Each row has a name. After each piece below comes the name of the row it's from, unless a question asks for something else. Each question is about the rows just above it. Places in a row count from 0.

Columns, left to right: U B T L D
[-73 -50  74   1  81] = Q486
[ 74 -50 -73   2  81] = Q134
[79 42 60 15 11] = Q360
[78 11 15 42 60] = Q991
[79 60 15 41 11] = Q72
Put [11 15 60 42 79] back in order: which row is it?
Q360
Which row holds these entries in another order? [ 74  81 -73   2 -50]
Q134
[42 41] is in which column, read top down?
L
Put [11 15 42 60 79] back in order: which row is it?
Q360

Columns, left to right: F Z G A Q
[  5 -63  31 -57  -1] : Q72
[ 12 -53   5 -13  -1] : Q918
[  5 -63  31  92  -1] : Q897
[-13  92] is in which column, read top down?
A
Put [ -1 -63 -57  31   5] back in order: which row is it?
Q72

Columns, left to right: P X E H R
[-55  37  38 -50  44] = Q486
[-50  38 -23 -54  44] = Q134
[-77 -15   9 -71  18] = Q161
Which row holds these entries in another order? [-55 -50  37  38  44]
Q486
Which column holds this, read top down? [-55 -50]
P
[9] is at row and place
Q161, 2
Where in the named rows is [-55]?
Q486, 0

Columns, left to right: K Y J V W S C
[ 31  29  28 -46   9 -14 -41] -> Q72
[-41  28   9  31  29 -14 -45] -> Q897
[-41  30   9 -45 -14  29  28] -> Q727
Put [-41 -14   9 -46  28  29  31] back in order: which row is it?
Q72
Put [-45 -14  29  31   9  28 -41] back in order: which row is it?
Q897

Columns, left to right: bime fubu vuk vov gisa Nage
[ 48 -64 -65  19 -26  16] -> Q134
[-65 -26 -32  48  18  16] -> Q918
[ 48 -64  18 -65  16 -26] -> Q991
[ 75 -17 -44 -16   8 -19] -> Q293
[-55  -3  59 -11 -68  -7] -> Q486
[-26  48  16 -64 -65  18] -> Q289
[-68 -55 -11  -7  -3  59] is which row reordered?
Q486
Which row holds these entries in another order? [ 16  18  48 -32 -26 -65]
Q918
[-65 -64 -26  16  19  48] is which row reordered?
Q134
[16  8] is in which column, read top down?
gisa

Columns, left to right: lekaz Bavul norin dumo Sabu pulen gav zim
[-54 -81 -76 -13 -17 -39  75   1]  Q897
[ 15  22  30  55 -37  27 -62 -65]  Q161
[-11  38  28  83  -3  56 -65 -25]  Q360
[-16  31  15  44  69  28 -34 -33]  Q318
[-26  39  26  -2   5  48 -66 -41]  Q72
[ 31   5   2 -17 -12 -24  27  41]  Q991
[-32 -16  -1 -33  -5 -48  21  27]  Q134
Which column holds this, read top down? [-62 -65 -34 -66  27]
gav
[-1] is at row and place
Q134, 2

Columns, left to right: bebid Busab gato Sop
[ 51  28 -38 -19] -> Q72
[ 29  33 -10 -45] -> Q360
[ -3  34 -47 -78] -> Q289
[ 17  30 -15 -51] -> Q727
[-26  39 -33 -74] -> Q161
Where does [-25  39 -33 -74] differ from Q161, and what was there?
0, [-26]
[-10 -47 -15 -33] is in which column, read top down?
gato

Columns, left to right: gok Naz kig luk
[  8 -25  37 -19] -> Q486
[-54   9 -24 -55] -> Q293
[-25 -19  37   7] -> Q134
[-25   8 -20  37] -> Q318
Which column holds [-19 -55] top down?
luk
[-19   8 -25  37] is which row reordered?
Q486
Put [-19  37 -25   8] back in order: which row is it?
Q486
[  7 -25 -19  37] is which row reordered?
Q134
Which row holds these entries in another order? [-25 -19   8  37]
Q486
Which row holds these entries in another order? [ 37 -20 -25   8]
Q318

Columns, left to right: daz rugo Gubi zom
[-20 -45   3  74] -> Q161
[-33 -39  21   9] -> Q897
[ -4 -15  53  32] -> Q289
[ -4 -15 -13 -16] -> Q727
Where does [ -3 -15  53  32] differ from Q289, and what was there?
0, [-4]
Which column holds this, read top down? [-20 -33]
daz
Where does [-34 -39  21   9] differ from Q897, and what was there?
0, [-33]
Where in the named rows is [-16]?
Q727, 3

Columns, left to right: zaz vomat Ziva kitak Vova gipum Dife
[-19   3  31  11  19  31  21]  Q161
[  3 -22 -22 -24  18  33 -45]  Q289
[-21  17  -3  27  -9  24  -3]  Q72
[ 27 -41  -3 -18  13 -24 -32]  Q897
[18 20 52 24 -8 42 31]  Q918
[  6 -16  16 -31 -11  17  23]  Q318
[  4   8 -20  -4 -12 -42 -64]  Q727
[-8 41 20 31 24 52 18]  Q991
[20 42 -8 52 17 31 25]  Q293
[  3 -22 -22 -24  18  20  -5]  Q360
[42 31 24 52 17 -8 20]  Q486
[-19] is at row and place
Q161, 0
Row and place of [11] in the named rows:
Q161, 3
[18 31 24 52 -8 42 20] is which row reordered?
Q918
Which row holds these entries in another order? [-8 18 20 24 31 42 52]
Q918
[-32  27 -41  -3 -18  13 -24] is which row reordered?
Q897
[42 -8 20 31 52 24 17] is which row reordered?
Q486

Columns, left to right: Rutuv loral gol goreg situp vemor
[-42  40 -42 -30 -64   5]  Q486
[-20  18  56  43 -60 -28]  Q72
[-51  13  56 -57  12 -56]  Q293
[ 45 -10   3   0 -26  33]  Q918
[-24  17  41 -66  -8 -20]  Q897
[-32  44 -39  31  47  59]  Q289
[-64  65 -32  13 -22  27]  Q161
[-25  45   0 -10   3  33]  Q134
[ 45 -10  33 -26   3   0] is which row reordered?
Q918
One entry of Q486 was changed: [-42  40 -43 -30 -64   5]. Where, and from what?
2, [-42]

